V: [-12 -31 -13  15 -35  11  17  32  15  12  -6  51  37  -7 -18  -7 -20  10
 -92 -12   3  28 -34 -18  -1 -18 -25  21 -21 -17 -27  -5  14  -5  15  -7
 -13  29  18  -3 -17 -15  35 -35]
Y: [-27 -17  47  20  15 -27   4  -4 -12  51   5  -7  26  15  14  -9 -11  11
 -33 -20 -28 -42 -19  14  20 -16  -6 -18  -2  40 -15  32  12  11  12  -5
 -46 -18 -10  27   2   0  -2  15]
K: [-14  -1 -17  -5  -7 -44 -11 -28  23 -12 -11  11  13  -7 -17 -15  -3 -10
  46  38 -34 -74   3 -18  16 -14   4   3   8 -26  -1  27 -32 -31  11   0
 -27  18 -11   2  46  -9  24  -7]
N: [  7  20  20   7  18 -26   4   5 -31 -48 -14   2   0 -14  51  32   6  26
  10  -4  15  13 -40  -5 -15 -12  26   3  48  -2 -20 -36  25 -16 -29   3
  -9 -12   1  11  22 -33 -37  18]
P: [ 36  18   9  -4 -19  14  -2 -31 -26 -16 -26   1  -5 -20 -15  -4   7  36
  -8  -6  25 -21  -7  16  44 -12  11 -37 -14   7 -19   8 -54  21 -33  15
  14  -1  -8 -10  52  22 -10 -19]
U: [-13 -33  -8  -5  29  -2  16 -11  22  14  21   8 -43 -16 -16  -3 -24  -2
 -36  11   0 -23  14  13   5 -18  24  21   2  18  23  12  38 -28  11   0
  -3 -21 -38  -9 -36  35  68  29]
C: [ -8  16   4  40   0 -24 -18  16 -13  25  10 -17 -28  -2  -4 -17 -18   5
 -35  -4 -19  12   1 -20 -10 -12   8 -44  25   7  15  26  36  15  21   0
  16 -15  -8  18  48  10   5   0]
Q: [ 42   5  -3 -17  -7 -17  33  -3  14  -1  -9  16   3  -8  12   3  10  13
 -12 -35  36  31 -17  23   3 -14  20  41 -42  28 -22 -16   0  21  -6   3
  -5  13   2 -28  18  -4  14  -7]
R: [-20  16   4  40   0 -24 -18  16 -13  25  10 -17 -28  -2  -4 -17 -18   5
 -35  26 -19  12   1 -20 -10 -12   8 -44  25   7  15   4  36  15   4   0
  16 -15  -8  18 -59  10   5   0]
which: [ 42   5  -3 -17  -7 -17  33  -3  14  -1  -9  16   3  -8  12   3  10  13
 -12 -35  36  31 -17  23   3 -14  20  41 -42  28 -22 -16   0  21  -6   3
  -5  13   2 -28  18  -4  14  -7] -> Q
which: [  7  20  20   7  18 -26   4   5 -31 -48 -14   2   0 -14  51  32   6  26
  10  -4  15  13 -40  -5 -15 -12  26   3  48  -2 -20 -36  25 -16 -29   3
  -9 -12   1  11  22 -33 -37  18] -> N

T: [ 28 -70   6  48]
A: [ 6  1 22  9]
X: [ -9  68 -14 -51]
Z: [ 21 -37  16  30]
D: [-14  21   4 -13]
S: [ 11 -20  20  12]
L: [ 12 -64  23  55]
H: [ -1  17 -20 -26]
W: [22  3  8 19]
E: [-16  39 -11 -32]
G: [-3 -1  2  1]
B: [-12  58   5 -45]
after: [-9] -> [68]
after: [-70] -> [6]
after: [-3] -> [-1]
after: [2] -> [1]
after: [8] -> [19]

reti: [-11  20 -64  -7 -50  64 -12  -9  41  27  35]
Miz: [-11  20 -64  -7 -50 -75 -12  -9  41  27  35]
Kufid: [-11  -2 -64  -7 -50 -75 -12  -9  41  27  35]
lilo: [ -7   0  11   9   5  21 -78  -7 -37   4 -65]
rumat: [ -7   0  11   9   5 -40  34  40  37  -7 -18]
after: [-2] -> [-64]
which: [ -7   0  11   9   5  21 -78  -7 -37   4 -65] -> lilo
after: [64] -> [-12]

Satir: [18 22 38 28 25 11 20 39 19 24]
kino: [18 22 38 28 25 56 11 12 21 37]
tiri: [68 26 22 24 38 26 25 23 10 46]
sube: [15  9 25 15 41 17 16 50 50 30]
rem: [21 12 29  7 37 29 21 44 41 23]
nefov: [17 21 11 34 20 20 15 15 12 17]
biper: [45 22 37 22 19 12 18 26 14 27]
kago: [15  9 25 15 41 19 16 30 28 13]
which: [45 22 37 22 19 12 18 26 14 27] -> biper
which: [18 22 38 28 25 56 11 12 21 37] -> kino
after: [14] -> [27]
which: [15  9 25 15 41 17 16 50 50 30] -> sube
after: [45] -> [22]

rubev: [  5   7 -36 -25   8   4  26  27 -15 -24  24 -15  -3 -18 -14 -21  32 -36
  -9 -36 -28  14  13  18  -5   7  21  34 -43]
gubog: [  3   3   5 -16  22  27 -38  40  37 -12  26  -7  -6  16   4  -5   6   5
  40   3  27  14 -15  61 -12 -11  19 -21  29]
sisom: [-31 -34 -18 -15 -24  20 -14 -13  22 -30  12  -4 -51  -8   5   1  -4  -7
 -32  30   9  14 -10  13 -51  -3 -20 -19 -14]
zarof: [  7 -31   0 -17  -6   3  11  -6  17   2  19   0 -46 -15  17 -36  36 -16
 -32  12  58  14  -5   7 -37   0   5  18   1]
Gelu: [ 16 -11 -58   4 -27  13  22 -18  12 -28  23  18 -31 -20 -18  13 -16  12
 -19   3  38  14 -10   5 -61 -10  -6   1 -14]
vipo: [  0 -11 -21 -37  22  33   9   0  -7  -4  12   5  -8  27 -25  11 -50 -25
 -20  -3 -11  14  -3  25 -24 -36  47  19   6]
zim: [-22 -53   7 -11   2  40 -43  12  25 -34   1 -25  11   3 -28 -12  11  11
 -18   4 -29  14  -7  35 -17 -17 -13 -21 -38]
Kabas: [ -8   8  -1 -40  21  20 -14  33  13  -9  19  -6 -26   3  14 -28  28 -56
  -6   9  51  14  20   1 -14 -13  23  10  -3]
ved: [ 26   7  -7  -1  10   9 -73   4 -20   0  52 -20 -34  -7  -2 -28  38  -2
  -2 -35   6  14   0 -16 -36   2  26  35 -38]
nak: [-57  -4  29  -8  18  40  17  35  12 -12  16   0 -20  -1 -10  -8  -3  21
   3  14  -5  14  13  21 -29 -21 -41 -15 -29]
nadob: [ -5   1   9   5  23   6  49   3  20 -15  60  -7 -45  -9   9  -6   8  20
  10 -24 -43  14   0  -5 -15   8  37  21 -36]
Gal: [ 15   8 -34  -9  23  37  31  27  18  -4  18  23  -4  30 -16  13 -37 -19
  13   7  19  14 -13  29 -14 -31  47   3  22]
which: [ 26   7  -7  -1  10   9 -73   4 -20   0  52 -20 -34  -7  -2 -28  38  -2
  -2 -35   6  14   0 -16 -36   2  26  35 -38] -> ved
which: [  0 -11 -21 -37  22  33   9   0  -7  -4  12   5  -8  27 -25  11 -50 -25
 -20  -3 -11  14  -3  25 -24 -36  47  19   6] -> vipo
which: [ -8   8  -1 -40  21  20 -14  33  13  -9  19  -6 -26   3  14 -28  28 -56
  -6   9  51  14  20   1 -14 -13  23  10  -3] -> Kabas
which: [ -5   1   9   5  23   6  49   3  20 -15  60  -7 -45  -9   9  -6   8  20
  10 -24 -43  14   0  -5 -15   8  37  21 -36] -> nadob
which: [  3   3   5 -16  22  27 -38  40  37 -12  26  -7  -6  16   4  -5   6   5
  40   3  27  14 -15  61 -12 -11  19 -21  29] -> gubog

vav: [ 37  72 -24 -73  83  47   3 -50 -45 -21   4  77  13 -19]
Luned: [ 55 -41  16  34 -84  15  31 -77 -89  33 -61 -42  32 -23]
zude: [-45 -39 -69  13  81  83 -45  54  22 -76 -50  44  12 -43]
moso: [-86 -73  66  13 -33  79  15  35 -87  54 -66 -76  76  20]
after: [-41] -> [16]
after: [12] -> [-43]
after: [33] -> [-61]

F: [-57  25 -26  24   9 -31  36 -29  -7]
J: [ -8 -36  36  48  -8  80 -37 -78 -33]
M: [ 16 -21 -14 -30  -6 -78  25  39 -24]
after: [-37] -> [-78]
after: [-6] -> [-78]
after: [-21] -> [-14]
after: [-57] -> [25]

fina: [-21  35 -65 -45]
Zedi: [-40 -49 -62  -2]
faz: [  0   6 -55 -42]
lubu: [-9  9 18 -3]
Bukav: [  0   6 -17 -20]
Gope: [ 32  71 -56 -63]
which: [-9  9 18 -3] -> lubu
after: [-21] -> [35]
after: [71] -> [-56]

vego: [-15 -52  28 -60 -83  -2]
ras: [ 35  46 -40  -5  -2 -19]
gavu: [28 42 -7  2 61 25]
poko: [  1  -8   7 -50 -21  38]
puge: [-6 -9 18 11  8 16]
dipu: [ 41  30 -16  28  -2 -61]
after: [-60] -> [-83]
after: [42] -> [-7]
after: [-15] -> [-52]

